Each row below holds a small network's activations on one input, seen along a few directions.
In each table, some parts of the input vary, and every possible input appears once, in random order.
A made-up example of a description, with smaller parts first: one of 6 places along a line, together with either a single point or one of 11 places around a ring or (one of 2 separate values, together with one of 8 places around a ring).
Shared parts are said once, and a part with two or three values counts as separate values.

Other details of the inputs vary at random and push rows far along two fixed directions, the same in every table; ignore that.

Rows:
R1: [ 38 -20  -6   0  -4  -6  38  11 -23   1 -17]
R2: [ 41 -16 -20   2  -7 -18  37  24 -54  -1 -39]
R3: [ -6   8  -7 -23  15 -18 -24  23 -23   7 -17]
R4: [ 23 -20   7  25 -17   9  27 -19  15 -14  16]
R5: [ 10  -6  -7  16 -12  -7   7  -7  -7 -14   0]
R6: [-21  27  10 -26  12 -19 -43 -15  14  14  15]
R7: [ 33   2 -14  25 -12  14  27  18 -30 -11 -11]
R8: [  8  -7 -26  -4 -11 -20  45  26 -42  10 -41]
R9: [-36  14  -4 -33  18 -33 -24   7  10  12  -1]
R10: [ 18 -28  18  36 -11  14  15  -4   8 -24  11]
R11: [ 18  -2  14  15  -6   1  16 -19   9 -14  -8]
R12: [-29  -5  18  -8  14   0 -30 -17  54 -14  42]
R13: [-13  18   9 -21   4   1 -15 -15  20  20  16]
R14: [-28  -1   7 -21  18   6 -19 -18  25  14  13]
R15: [-26  17 -33 -21  -3 -13  -7   8 -12  -1  -8]
R16: [ 22 -19   6  22 -11 -10  30  15 -28   1 -27]
R17: [-33  25 -43 -36   8 -23 -25  19 -19  11  -7]
R18: [ 11  -7  -6  18 -10  11   1   8 -10   2   1]
R19: [-24  33 -34 -29  -1 -12   4  19 -36   1 -44]
R20: [-44  13  -8 -34  20   0 -31   0   0  17  -5]
R21: [  3  -4  -4  18 -15  12   5   3  -8  -8  -4]
R22: [ 14 -29  50  35  -3  25  11 -12  41   7  19]
R23: [ 35  -9  30  26 -15  14  15 -18   1   5   7]
R24: [-28  -5  22   0  15  -2 -40 -17  49 -16  39]
R25: [-26  21  17  -9   9  10 -30 -11  27  -2   2]
R26: [ 33 -16  -6   8  -8   6  30  26 -40   5 -32]
R27: [ 15   2  23  11 -10  17   2 -11   4  13   5]
R28: [-32  27   3 -30  16 -14 -29 -17  29  -3   6]
R29: [ 31   7 -37  12 -16   7  45  30 -51  -7 -27]
R30: [ 25 -31  22  23  -2  11  21 -25   5  -3   3]
R31: [-35   3  18 -14  21  11 -42 -13  23  12  12]
R32: [ 34 -12  24  28   0  22  14 -22  43 -13  43]
R33: [-22  27 -21 -27   4 -11   1   2  -7   0 -24]
R34: [ 30 -27  21   9   1  19  26  -4  21   8  11]
R35: [-13   6   3   1   7  -3 -40  -2  13   2  21]
R36: [ 23 -15   1  22  -9  -1   5  -7   1  -5  13]
R37: [ 36 -12  28  36   0  20   5 -21  38 -15  40]
R38: [ 14 -15  19  32 -13  15   0 -16  16 -14  17]
R39: [-30  38 -22 -41   4 -15 -23  14 -26  23 -17]
R40: [-42  22 -43 -27   4 -24 -21  38 -44 -10 -32]
R41: [ 35  -2  -5   4 -19  -7  40  -7 -28   6 -15]
R42: [ 37  -7  14  36  -6  19  12  -4   6 -15  18]
R43: [ 20 -20   9  27 -13  28  17  -5  16   4  19]
R44: [-37  -2  20  -4  12  19 -32  -8  52  -6  38]
R45: [-30  13 -48 -28   1 -24   5  29 -37  -9 -27]
R46: [ 23 -20  -8  15  -9   0  30   3 -47  -3 -34]
R47: [-32   3  18 -13  13   0 -20   4  30  18  10]
R48: [-13  12 -21 -34  12  -9  -9  31 -26  16 -23]
R49: [ 23  13 -45  -1 -10  -7  38  26 -47  -7 -25]
R50: [-28  19 -23 -29  12 -24 -36   3   4   5  13]
R51: [-28  10  -2  -7   1  10 -23  -4  22   1  17]
R52: [ 16 -24  32  23  -1  -4  13 -11  23   2   9]
R53: [ 23 -31  17  16  -2  12  30 -26   9  -1   6]
R54: [-33  29  11 -19  16  -8 -45 -11  20  -5   1]
Description of these inputs: one of 6 places around a ring, together with either one of 4 places along a line or one of 5 separate values.
The inputs of R51 and R4 match in every part but the place on the ring of 6. If R44 is changed in the same way as R51 into R4, which row does it become?
Answer: R12
The inputs of R34 and R26 match in every part but the place on the ring of 6. If R49 is changed in the same way as R34 into R26, which row does it become?
Answer: R7
Change only the place on the ring of 6 in R46. List by row number the other rows that result.
Answer: R14, R20, R30, R31, R53

Rows:
R55: [-21   5 -17 -17   8 -14 -10  25 -33   7 -31]
R56: [ 35 -20  34  25 -11  27  29 -27  28   6  14]
R57: [ 0 -2 13 -2  1  8  6 -5 16 10  4]
R58: [  3   8 -22 -19   4 -21   6  22 -43   7 -32]
R59: [-11   3 -38  -8  -6 -24   8  21 -37 -16 -24]
R60: [ 38  -3 -10  19 -16  -1  25   8 -36  -5 -20]
R61: [-30  21 -10 -31  15 -11 -36  18 -14  18  -9]
R62: [-19  12  12 -17  16  -6 -32   4  15  13   8]
R63: [ -2   7 -19 -11  -1  -5  13   4 -12  -3 -10]
R64: [-29  35 -23 -34   8 -15 -25   2  -5   5  -6]
R65: [-14   6  36  -9  17   0 -38 -22  41  10  28]
R66: [-14   8   5   2   3  15 -25  -3  24  -2  26]
R67: [ 16 -23   1  19  -7  -5  13   6 -11 -12  -4]
R68: [-21  21 -21 -20   9 -14 -25   8  -3  -7   5]
R69: [ -3  -4  24  10   2  22  -2 -19  48  -1  32]
R70: [-37   9  -8 -24  12  -6 -18  10  -1   9 -13]
R71: [-35  14 -19 -12   7  -6 -27  14  -4  -9  -2]
R72: [ 15   4 -24   1 -16  -9  37   4 -35  -7 -27]
R73: [ 25 -11  19  30 -12  16  15 -21  21 -15  22]
R74: [ 18 -14   5  11 -11  19  30   1  -8  10  -9]
R75: [ -4   6  -2   0   3   3 -21  11  -6   4   5]
R76: [-27  -1   9  -2   7  14 -14  -8  31  -3  15]
R77: [ -2  -4  32   7  15  11 -35 -18  47  -1  41]
R78: [  4  11 -30  -8  -1 -26  -1  19 -45  -1 -25]
R79: [-15  10 -10 -10  -1   9  -4   3   3   4   3]
R80: [-12   7   0  -8   5  -1  -6 -14  20   1  14]
R81: [ 26  -5 -20  20 -19   3  35  14 -29 -13 -15]
R82: [  2 -19  26  25   2  19 -11  -5  25  -7  19]
R83: [ 18 -28   2  23 -15   9  42  -8   3 -14  -2]
R84: [ 31 -21  11  16 -10  13  41  -8  -1   2  -6]
R85: [-31  27 -11 -37  13 -22 -24   1  -6  12 -12]
R86: [ 22 -15   5  10  -9   3  33  -9  -6   6  -9]
R87: [-27  20  -6 -16  13 -11 -38  -8  21  -3  23]
R88: [ 37 -30  38  31  -6  18  22 -22  23   4  17]
R89: [  7  -2  27  12   4   4 -20 -17  27  -4  26]
R90: [ 37  -6  -3  11 -13  -1  31   6 -35   5 -27]
R91: [  6  -1  11  10   3   4 -13   3  10  -1  13]
R92: [ 22 -27  -4  13 -11  -9  35  12 -32  -3 -27]
R93: [ 16   7  -7  11 -10   4   7  -4  -6  -9   2]
R94: [-24  -3  -4 -19   7 -14  -6   1   3   5  -8]
The inputs of R85 and R72 match in every part but one. If R94 is changed in the same way as R85 into R72, which row does it become?
Answer: R83
The inputs of R66 and R61 match in every part but one. If R71 is changed in the same way as R66 into R61, which row does it become?
Answer: R55
Describe the family of inputs behind these rows.
Answer: one of 5 places around a ring, together with either one of 2 separate values or one of 6 places along a line
Which other rows agree with R78 in the place on the ring of 5? List them by row number.
Answer: R60, R67, R75, R77, R82, R89, R91
Change only the place on the line of 6 in R86. List by row number the other rows that result.
Answer: R56, R57, R74, R84, R85

Rows:
R95: [ -5  -1  26  -9  14   1 -21 -16  32  13  21]
R96: [ 20 -12  23  23 -11  25  25 -26  35  -8  23]
R97: [-29   9 -29 -22   5 -19  -3  17 -19  -4 -22]
R98: [  2   0 -22   2 -12   9  28  14 -24  -1 -20]
R99: [ -7  -6   4  -9   7 -10  -2   9 -10   8 -14]
R100: [ -3   4   1 -10   2   3  -3  11 -12  16 -13]
R101: [-10  16 -33 -13  -1 -25 -11  21 -43  -7 -24]
R102: [-29  11 -10 -18   6  -9 -15  -4   8  -1   1]
R103: [ 33 -15  -2  32 -16  20  27  10 -19  -8  -4]
R104: [ 33 -20   0  16 -14  -1  41   3 -34   4 -28]
R105: [ 23  -4 -12  14 -10  -6  15   7 -21  -9  -5]
R106: [ -3   7  27  -9  12   6 -21 -19  32  12  19]
R107: [-33  37 -11 -27  17 -18 -54   3   9   0  14]
R108: [-16   2  11  -7   7   6 -13 -18  39  -1  27]
R109: [ 22 -29  29  36  -6  19   6 -10  27 -15  24]
The inputs of R98 and R100 match in every part but one. If R108 is changed in the same way as R98 into R100, which row does it become?
Answer: R95
Describe the family of inputs behind these rows.
Answer: one of 3 separate values, together with either a single point or one of 4 places along a line
Which other rows agree with R103 in the choice among 3 separate values? List them by row number.
Answer: R101, R105, R107, R109
Change only the place on the line of 4 in R102. List by row number the other rows that result.
Answer: R96, R97, R108

Rows:
R110: [-10   9   4 -19  17  -4  -6 -15  19   6   8]
R111: [12  8  7 -7 -4  0  5  5 -4 15 -7]
R112: [  1   8 -30 -11  -8  11  27  13 -39  10 -30]
R113: [-28  -4  -1  -7   3  18  -3   1  16  15   2]
R114: [  0 -19   9  22   1  13  10 -12  37 -12  24]
R115: [-17   1  13 -20  12  -9 -22  -2  14   3  -1]
R116: [ -9  11  -7  -5  11   3 -11 -11  21 -10  20]
R117: [ 19  13 -31   1 -15 -15  17  18 -37  -9 -20]
R118: [-16  11  11 -10  13 -15 -31  -6   0  10   2]
R119: [-26  -3  -9  -3  -2  -2  -9  -3  17  -9  17]
R120: [-17   4  -4  -4   8  -8 -40   3   3 -10   7]
R121: [-30   7  -6 -18   5  14 -15   3   7   9 -10]
R122: [ -3  12  -9 -23  13 -12 -11  11 -25  14 -15]
R123: [25 -7  2 18 -8 19 19  6 -6 -8  8]
R124: [ 27  -9  -1  18  -9  10  23  -1  -8 -15   7]
R125: [  1 -10 -11  12  -1  -2   2  18 -14  -3  -5]
R126: [  0  11  11 -15   5  -9 -13  -8  15  12   7]
R127: [ 16 -28  25  15 -13  16  27 -22  20  -6   5]
R128: [ 35  -6  -5  26 -17   2  10  -2 -14  -7   2]
R129: [ 22  -3  -8  17 -23   8  25 -11   2 -12   9]
R130: [-13   3   5  -2   4   8 -22  10  14  -8   9]
R131: [-23   6 -17 -10   3  -7 -12  26 -10  -1  -3]
R132: [  7  -6  21  11   4   6  15 -21  25   0   7]
R133: [ -5  18 -11  -4   3  -4 -12  -9  22  -6  15]
R134: [ 22  -2  18  23  -4  16 -10 -10  26  -2  26]
R135: [ -8   7  20  -4  13  -3 -21  -4   9  12   3]
R136: [ 20 -21   9  29  -8  18  23 -13  23 -22   9]
R137: [  8  -2 -27   2 -11 -12  16  23 -39 -18 -29]
R138: [ 21 -12   1   3 -12   6  38 -13 -11   0  -5]
R139: [-19   1  -9 -21   6 -13  -1  24 -19  15 -20]
R140: [ 26  -8  29  13  -1  11   0 -14  21  15  12]
R141: [-15  17   0 -25   0 -11 -13 -14  14  11   6]
R142: [-23  20 -10  -4  10  -7 -17  -5  14 -11   9]
R143: [ 15   6 -18 -15  -3  -8  26  22 -48  10 -33]
R144: [ 29 -30  32  23  -3  18  16  -8  11   2  -2]
R145: [-11  18   2 -21  12 -10 -15 -15  25  11   7]
R146: [ 31   0  -3  20 -18  12  22   9 -10  -5  -1]
R147: [ 15 -13  15  32 -18  19  23 -21  20 -19  22]
R148: [ 20  -3   3  26 -14  13  23  10 -13 -10  -3]
R149: [  8  -6   5  19 -13  28  29  -6  -2   6  -9]
R150: [-12  15  -7 -18   5 -21  -3   9 -22   5 -20]
R151: [  7 -26  28  11   2   7  12  -9  26   6  13]
R152: [  1 -13   0  -2   5  -8   6  14 -17  14 -17]
R153: [-13  -2   9 -14  12 -12 -31  -3   2   6  -4]
R154: [-11  17  -5 -17   4 -13  -1  17 -26  11 -23]
R155: [ 19  -2 -18  -7  -2 -16  14  10 -50   7 -27]
R156: [-21  -3  -3   0   9  -9 -34   4   9  -3  17]
R157: [  8   6 -39  -3 -16  -8  29  10 -43 -15 -17]
R158: [ -5  10   1  -3  12   5 -27   1   8  -2  19]
R159: [-7  4 -1 -7 -6 -8 13 -8 -9  1 -9]
R160: [-14   6  -5 -23   6 -10  -8  20 -19   8 -25]
R161: [ 20 -11  12  22  -1  13  -8 -13  10  -9  26]
R162: [  3 -17  11  18 -12  17   7 -16  26 -20  19]
R163: [-13  10  11 -24  17  -7 -20  -7  13   9  12]
R164: [-18   1   9 -16  15  -4 -13 -11  26   1   0]
R165: [-28  -1   3 -18  18 -10 -11  -6  26   9   5]
R166: [ 26 -10  -1  33 -14   2  15   0 -23 -14  -4]
R167: [-1 10 -6 -4 -8 19  6 -4  4 15 -4]
R168: [-13   2   7   0  10   4 -34   5  15  -7  11]
R169: [ 17   3   0  -2  -4 -12  -3  -3 -15  13  -9]
R170: [ -1 -17   6   1   5 -10  -4   1  -7  11  -4]
R171: [-21  19  -2  -5   7  -9 -25   3   7  -9  11]
R172: [-29   1 -17 -26   2 -20   1   6 -12   8 -14]
R173: [ -4  -8 -12   6  -3  -7   7  14  -8 -10  -1]
R174: [  5   7  -5  14  -1  -1  -5  10 -15  -7  -4]
Describe the family of inputs behind these rows.
Answer: one of 5 places along a line, together with either a single point or (one of 2 separate values, together with one of 6 places along a line)
The inputs of R146 and R148 match in every part but the place on the line of 5. If R126 is changed in the same way as R146 into R148, which row does it become?
Answer: R150
Change only the place on the line of 6 in R114. List by row number the other rows that result.
Answer: R119, R125, R131, R156, R173
A walk changes only the place on the line of 5. It starts at R165 and steps to R164. List the rest of the walk in order.
Answer: R132, R110, R145
Which other rows agree with R127 in the place on the line of 5? List them by row number.
Answer: R115, R120, R121, R130, R136, R137, R144, R153, R160, R162, R164, R168
Change only the choice among 2 separate values in R146. List by row number the other rows that result.
Answer: R111
